A =
[[128 126 117 127 113 125 128 121 132 152 128]
 [128 130 128 127 111 126 129 123 131 116 128]
 [128 128 106 127 115 126 129 115 130 130 126]
 [128 128 127 127 112 126 129 124 131 129 129]
 [128 128 124 128 126 128 128 126 128 129 128]
 [128 128 128 128 126 128 128 128 128 128 128]]
Indices start at 0.
(0, 0)	128
(3, 5)	126
(5, 1)	128
(5, 5)	128
(4, 10)	128
(2, 7)	115
(4, 4)	126
(2, 2)	106
(2, 6)	129
(5, 2)	128
(5, 3)	128
(1, 1)	130
(0, 6)	128
(0, 3)	127
(0, 9)	152
(1, 7)	123
(4, 1)	128
(3, 7)	124
(4, 5)	128
(3, 3)	127
(4, 0)	128
(1, 0)	128
(2, 10)	126

data = [137 140 152 106 117 122]
data[-6]: 137
data[1]: 140
data[-2]: 117
data[-4]: 152

a =
126	126	127	113	135	138	125	123	127	129
125	126	121	119	134	150	135	117	112	115
133	123	125	124	137	148	140	129	131	124
126	121	129	128	128	137	115	131	113	121
116	115	120	131	134	145	109	131	128	120
132	100	131	146	127	115	119	112	136	126
a[0,0]	126
a[3,9]	121
a[5]	[132, 100, 131, 146, 127, 115, 119, 112, 136, 126]
a[4]	[116, 115, 120, 131, 134, 145, 109, 131, 128, 120]
a[:, 0]	[126, 125, 133, 126, 116, 132]
a[1,6]	135
a[:, 7]	[123, 117, 129, 131, 131, 112]
a[2,6]	140
a[5,7]	112
a[2]	[133, 123, 125, 124, 137, 148, 140, 129, 131, 124]
a[:, 6]	[125, 135, 140, 115, 109, 119]
a[4,4]	134
a[5,5]	115
a[2,3]	124
a[3]	[126, 121, 129, 128, 128, 137, 115, 131, 113, 121]
a[0,4]	135
a[:, 4]	[135, 134, 137, 128, 134, 127]
a[1,0]	125
a[:, 1]	[126, 126, 123, 121, 115, 100]

B = array([138, 122, 128, 119, 116, 104, 143, 145, 130, 146])
B[0] => 138
B[8] => 130
B[-6] => 116
B[-4] => 143
B[-3] => 145

grid =
[[133 122 123 128 113 127 141 132 121 127 115]
 [121 127 130 116 108 131 138 128 129 126 125]
 [135 123 132 122 116 136 135 135 131 124 115]
 [127 124 131 129 106 131 135 138 124 131 123]
 [127 129 138 115 108 138 146 132 123 127 124]
 [126 120 128 118 114 133 133 134 125 131 116]
 [129 130 128 121 116 134 131 136 128 128 122]
 [128 125 134 118 110 130 131 137 119 134 122]
 [125 127 131 122 114 130 136 127 119 123 128]
 [128 133 127 122 122 125 134 130 120 117 125]
 [130 124 132 123 115 131 140 127 123 135 122]
 [124 129 133 115 123 130 137 130 126 124 125]
 [134 124 135 126 109 131 133 138 126 131 115]
 [140 128 127 124 118 122 138 133 139 128 122]
 [140 121 128 127 117 127 137 137 126 133 119]
 [128 125 137 118 119 130 142 131 128 131 120]]
grid[0,0]	133
grid[6,0]	129
grid[9,-10]	133
grid[12,5]	131
grid[13]	[140, 128, 127, 124, 118, 122, 138, 133, 139, 128, 122]
grid[14,-5]	137
grid[-15,2]	130
grid[1]	[121, 127, 130, 116, 108, 131, 138, 128, 129, 126, 125]
grid[2]	[135, 123, 132, 122, 116, 136, 135, 135, 131, 124, 115]
grid[-7,8]	120
grid[-15,9]	126
grid[11,4]	123
grid[0,-1]	115
grid[-1,3]	118
grid[-13,-8]	129
grid[-13]	[127, 124, 131, 129, 106, 131, 135, 138, 124, 131, 123]
grid[-4,6]	133
grid[-10,-5]	131
grid[-16]	[133, 122, 123, 128, 113, 127, 141, 132, 121, 127, 115]
grid[8,-6]	130
grid[14,-6]	127
grid[-15,10]	125
grid[10,-9]	132
grid[5,-10]	120
grid[-3,4]	118
grid[8,-8]	122
grid[:, 0]	[133, 121, 135, 127, 127, 126, 129, 128, 125, 128, 130, 124, 134, 140, 140, 128]
grid[-10,1]	130
grid[0,-9]	123
grid[:, 5]	[127, 131, 136, 131, 138, 133, 134, 130, 130, 125, 131, 130, 131, 122, 127, 130]
grid[2,10]	115
grid[:, -7]	[113, 108, 116, 106, 108, 114, 116, 110, 114, 122, 115, 123, 109, 118, 117, 119]
grid[-4]	[134, 124, 135, 126, 109, 131, 133, 138, 126, 131, 115]
grid[-7]	[128, 133, 127, 122, 122, 125, 134, 130, 120, 117, 125]
grid[0,6]	141

x = [122 125 131 124 151 142 127  99 111 138 152]
x[0] = 122
x[7] = 99
x[10] = 152
x[3] = 124

M =
[[129 129 128 129 128 129 128 129]
 [101 105 126 104 139 104 106 100]
 [137 135 127 135 128 136 139 139]
 [104 108 128 107 139 107 108 103]]
Rows and columns are counted from 0.
row 0 col 0	129
row 1 col 0	101
row 2 col 1	135
row 0 col 6	128
row 1 col 7	100
row 1 col 4	139
row 3 col 5	107
row 2 col 7	139
row 3 col 0	104
row 3 col 6	108
row 0 col 1	129
